Questions about the array below. Rows and columns are numbered from 0.
1) Find the entry at row 0, column 2.
2) Find the entry in the bottom-left corner.
3) Find the largest entry.
4) Find the entry directly below 107.
5) Find the entry in the bottom-right corner.
6) Find the entry directly below the largest entry.
7) Find the entry in row 1 and column 0.
8) Find the top-left entry.
[[138 123 137 130 119 129 127 137 121]
 [138 121 137 131 118 129 128 137 119]
 [117 107 130 130 120 138 155 115 113]
 [143 123 141 129 117 129 127 144 119]]
1) 137
2) 143
3) 155
4) 123
5) 119
6) 127
7) 138
8) 138

[[129 125 147 127 129 119 125 124 130 123 120]
 [125 127 134 130 118 112 125 112 126 127 126]
 [119 125 130 134 136 129 126 124 140 124 139]
 [125 125 134 124 136 123 125 127 130 123 113]
 [119 150 147 130 136 143 133 122 121 127 139]
 [125 122 130 130 145 125 115 130 127 131 134]
 [126 123 130 108 132 125 125 120 127 134 134]
 [133 140 102 137 135 123 144 127 106 144 134]
 [133 148 130 137 148 132 126 124 128 130 134]
 [125 133 119 130 110 138 125 124 142 122 140]
 [124 111 132 125 136 125 110 115 121 130 120]
 [128 125 133 126 136 125 130 124 127 126 134]
 [137 121 130 124 136 136 121 142 144 127 145]]
Counting starts at 0.
Report the entry at row 1, column 0.
A: 125
The entry just right of the smallest entry is 137
The entry in row 0 and column 1 is 125
The entry in the top-right corner -> 120
The largest entry: 150
Report the entry just right of the centre entry.
A: 125
The entry in the bottom-right corner: 145
The entry in the bottom-left corner: 137
Report the entry at row 2, column 1.
A: 125
The entry at row 0, column 0: 129
The entry directly above the centre entry is 125
Report the entry in row 1 and column 2.
A: 134
The entry just left of the smallest entry -> 140
Report the entry at row 1, column 1.
A: 127
Report the entry directly below the smallest entry.
A: 130
The entry in row 2 and column 0 -> 119
Report the entry at row 2, column 2.
A: 130
The entry in row 0 and column 2: 147
The bottom entry of the column that holds the largest entry is 121
Report the entry directly below the centre entry.
A: 123
The entry directly below 138 -> 125
The entry just left of the centre entry: 132

arr =
129  124  122  121  133  132  136  123  122  133  138  132  127  122
132  125  130  127  119  134  128  150  115  124  138  127  113  133
123  129  136  124  141  132  118  125  128  126  127  117  130  119
127  124  137  133  136  126  134  135  114  141  121  135  137  123
137  136  127  141  125  125  141  123  118  126  126  122  127  123
123  121  127  126  122  117  136  149  140  123  128  137  128  145
Counting starts at 0.
Give the entry at row 0, column 2.
122
Give the entry at row 1, column 0.
132
The bottom-left entry is 123
The entry just left of the largest entry is 128
The entry at row 0, column 1: 124
The entry at row 0, column 0 is 129
Give the bottom entry of the column that holds the largest entry.
149
Give the entry at row 2, column 2.
136
Give the entry directly above the smallest entry.
127
Give the bottom-right entry.
145
Give the top entry of the column that holds the largest entry.
123
The entry at row 2, column 0 -> 123
Give the entry directly below the largest entry.
125
The entry just right of the largest entry: 115
Give the entry in row 1 and column 1.
125
Give the entry at row 1, column 2.
130
Give the entry in the top-right corner.
122

[[113 132 115 124 125 111 129 111 115 140]
 [125 117 133 122 140 134 138 119 125 112]
 [112 142 141 126 123 135 116 120 128 136]
 [114 126 115 118 135 142 122 140 135 127]
 [118 113 137 145 124 121 109 133 125 119]
 [126 141 130 134 121 117 134 138 127 119]
 [130 137 129 143 141 132 132 131 104 135]
 [150 134 132 144 143 143 129 127 144 129]
 [141 116 142 124 117 144 142 137 119 136]
 [132 109 126 125 131 117 129 124 132 149]
 [135 135 140 115 135 118 131 132 140 132]
 [147 126 113 122 124 143  99 124 127 119]]
The 2nd smallest entry is 104
Which number is the entry directly below 114? 118
The first entry of the largest entry's row: 150
Which number is the first entry in reading order? 113
The last entry, reading row by row -> 119
Which number is the third entry on the main diagonal? 141
The entry directly above the smallest entry is 131
Which number is the 3rd entry, reading row by row? 115
The first entry on the diagonal from the top-right corner -> 140
The entry just right of the largest entry -> 134
The entry directly below the largest entry is 141
The smallest entry in the last column is 112
The second entry on the diagonal from the top-right corner -> 125
The 3rd largest entry: 147
The 5th entry from the end, reading row by row: 143
Which number is the 5th entry, reading row by row? 125
Which number is the entry just left of 145? 137
Which number is the smallest entry in the first column? 112
Which number is the entry directly above 104? 127

W = (109, 119, 118, 115, 121, 128, 99, 121, 145, 121, 148, 125)
The entry just right of the smallest entry: 121
The 3rd entry from the right is 121
What is the first entry from the right?
Answer: 125
The first entry -> 109
The 5th entry: 121

Questions about the array below. Counting starts at 0.
1) Report the entry at row 1, column 2.
2) Report the entry at row 0, column 1.
3) Report the entry at row 2, column 0.
4) Report the entry at row 0, column 0.
5) Report the bottom-right entry.
6) Report the entry in row 1 and column 1.
7) Report the entry in row 1 and column 0.
array([[111, 130, 135, 134, 134, 134, 106, 111, 108, 110, 141, 134, 132],
       [120, 111, 142, 141, 144, 112, 126, 126, 123, 123, 142, 148, 113],
       [115, 142, 125, 122, 121, 142, 116, 117, 115, 116, 121, 120, 143],
       [118, 115, 140, 142, 144, 115, 118, 115, 116, 118, 142, 142, 119],
       [121, 144, 123, 124, 122, 141, 115, 115, 117, 117, 121, 120, 143],
       [148, 124, 123, 121, 119, 123, 144, 143, 143, 145, 121, 124, 123],
       [137, 110, 140, 137, 140, 110, 134, 134, 135, 134, 136, 142, 113],
       [130, 143, 114, 114, 112, 144, 130, 130, 132, 130, 113, 107, 140],
       [112, 139, 140, 136, 136, 138, 111, 111, 111, 106, 134, 126, 135],
       [140, 112, 129, 131, 132, 111, 139, 137, 138, 138, 134, 137, 112]])
1) 142
2) 130
3) 115
4) 111
5) 112
6) 111
7) 120

[[134 132 142 137 104 120 109 129 130 138 126 151 125 134 122]
 [113 118 127 125 149 120 136 117 140 115 119 138 135 133 127]
 [119 120 139 133 119 120 136 134 138 122 124 142 118 139 120]
 [136 120 126 136 101 124 133 134 123 131 127 151 138 131 121]
 [131 135 144 137 111 122 107 127 129 140 125 145 124 134 125]
 [126 109 136 131 116 127 132 138 140 136 137 148 121 132 119]
 [130 145 144 137 120 126 111 133 136 131 135 132 119 137 124]
 [122 128 127 131 118 137 139 124 138 124 119 125 115 142 126]
 [127 141 144 143 103 117 114 132 128 135 137 143 127 141 124]
 [142 122 113 135 114 134 143 123 140 122 134 140 130 121 105]
 [146 120 117 136 113 119 144 122 139 121 125 138 130 125 110]
 [118 127 131 126 147 129 130 109 127 111 137 133 137 132 125]]
Indices start at 0.
Report the entry just left of the smallest entry.
136
Report the entry at row 2, column 0.
119
Report the entry at row 0, column 1.
132
The entry at row 0, column 0: 134
The entry at row 0, column 2: 142
Report the bottom-left entry.
118
The entry in the bottom-right corner: 125
The entry directly below the smallest entry is 111
Report the entry in the top-right corner.
122
The bottom entry of the column that holds the smallest entry -> 147
Report the entry directly above the smallest entry.
119
The entry at row 1, column 0: 113
Report the entry in row 1 and column 1.
118
Report the entry at row 2, column 2.
139
The entry in row 1 and column 2: 127
Report the entry just right of the smallest entry.
124
The smallest entry: 101

Questions about the table below.
1) The top-left entry?
2) The entry in the bottom-left corner?
3) The largest entry in the last column?
4) The third entry on the diagonal from the top-right corner?
5) The fifth-last entry, reading row by row?
6) The fifth entry, reading row by row?
7) The bottom-right entry?
8) The largest entry in the last row?
[[130 140 129 143 116 128 123 128 116 131 114 119 137 127 128]
 [127 138 134 135 123 137 123 123 112 133 124 122 134 122 136]
 [127 125 129 137 124 130 119 127 125 126 119 119 136 134 127]
 [130 121 137 137 132 137 117 127 112 132 119 110 137 128 142]
 [134 137 125 138 114 133 117 132 115 136 121 115 125 123 133]
 [137 129 128 137 118 129 125 126 119 130 114 118 134 127 126]
 [129 142 133 139 122 128 126 116 120 130 119 126 134 129 134]
 [131 125 131 138 129 126 120 126 119 129 117 115 137 131 131]
 [115 129 136 136 126 135 104 137 117 124 125 106 130 129 141]
 [133 130 124 128 119 125 121 123 117 139 130 114 128 126 140]
 [130 126 131 138 127 129 114 133 120 130 119 115 132 128 133]]
1) 130
2) 130
3) 142
4) 136
5) 119
6) 116
7) 133
8) 138

Questions about the grid below. Indices start at 0.
1) Give the entry in row 0 and column 2.
2) Give the bottom-right entry.
3) Give the entry in the top-left corner.
4) Give the maximum.
5) Give the entry in row 1 and column 1.
6) Give the entry directly below 134.
7) Give the entry just right of 119.
[[132 121 128 126]
 [127 125 130 126]
 [124 129 142 114]
 [131 109 132 127]
 [129 138 131 141]
 [122 130 131 116]
 [127 141 117 114]
 [139 139 141 131]
 [132 119 137 124]
 [129 132 131 127]
 [118 121 134 112]
 [133 109 123 129]
 [143 140 137 104]]
1) 128
2) 104
3) 132
4) 143
5) 125
6) 123
7) 137

[133 130 114 113 102 111 134 133 133 105 124]
Read off the 1st entry.
133
The entry just left of 113 -> 114
